Each row below is a small network's average activation on inputs in which a field has the value named, seen along a few directions.
Values that are neighbours, or in one group, have similar rows; names and order tell nothing.
Strong random noise was added to every row along 2 fixed directions; ignore it. To show where, here is one row again and again, with new noise each time:
[-192  -17  126   26 -141  211  120 -168  108  162 -146 -118 -253  132
  152]
[ 145 -164 -344   93 -238  174  249   15   58   58  -86 -193 -491  -34
  -23]
[-259  129  324   47  -78  -86  -89  -82  161  185   35   54   62  324
  259]
[ -35  135  106  123 -103 -381 -168  149  167  118  247  144  143  357
  208]


Values of D:
d16: [-124  -95  173  -62 -104  370  130  -59  243  365 -149  -83 -122  -13
   72]
d2: [ 118 -352 -235  -22 -165  395  158   50  107  164 -352 -436 -363 -353
   15]
d4: [ 487 -186 -520 -102  -89 -131   65  244   10 -236  147  315  155 -246
 -561]
d1: [ 231   45 -256   -5   87 -244   56   63  -38 -293  265  281  331  -25
 -350]
d11: [-141   17 -155   -8  164 -150  103  -90 -370 -174  -47 -124 -223  -86
    6]
d6: [-135   35  258 -161  180  272  -63 -340 -230 -118 -356    1  227 -264
 -126]
d13: [-261  214  477  -11  302 -113 -212 -171 -175 -270   67  120  439  106
  130]
d9: [ 193  162 -259   -5   69 -470  -53  138 -265 -270  496  199  -12  241
  -43]
d15: [  56  -32   41 -129   -8 -108   61 -191 -325 -189  208  156   28  -67
 -132]
d3: [ -78  121  275  163   81 -193 -202   31  177   63  -17 -103  135  153
  311]
d10: [ -54  184  207  195  187 -421 -168  130 -111  -15  116   83    5  143
  340]
d14: [-403  222  452    9  161  108 -345   60  450  313 -117   23  674   58
  314]
d5: [ 557   -7 -498  168  -22 -493   26  448 -265  -37  430  196 -333   73
  -52]
d12: [ 343 -101 -428  -31   83 -404 -237  364   76 -388  150  156  472  -64
 -473]
d7: [-249 -156  -48 -166 -169  860  283 -111  304  283 -399 -317 -262 -289
 -170]
d8: [ -74  174  476   17  -88 -205 -270  -11   43  252  163  132  178  317
  299]
D is arranged as a 2 by 8 grid.
- Which values are neighbours of d8? Give them in the order they are listed. => d16, d3, d5
- Which values are neighbours of d13? Give them in the order they are listed. => d11, d6, d15
- Which values are neighbours of d14? Give them in the order they are listed. => d2, d7
Each value of D is a pair of two hidden parts, and every pair occurs once (2 first parts, 8 second parts).
- d6 and d11 share the first part; d6 and d1 share the second. Which value has the first part of d1 and the second part of d11? => d9
- d4 and d8 share the first part; d4 and d12 share the second. Which value has the first part of d12 and the second part of d8? => d3
- d5 and d7 share the first part; d5 and d10 share the second. Which value has the first part of d10 and the second part of d7? => d14
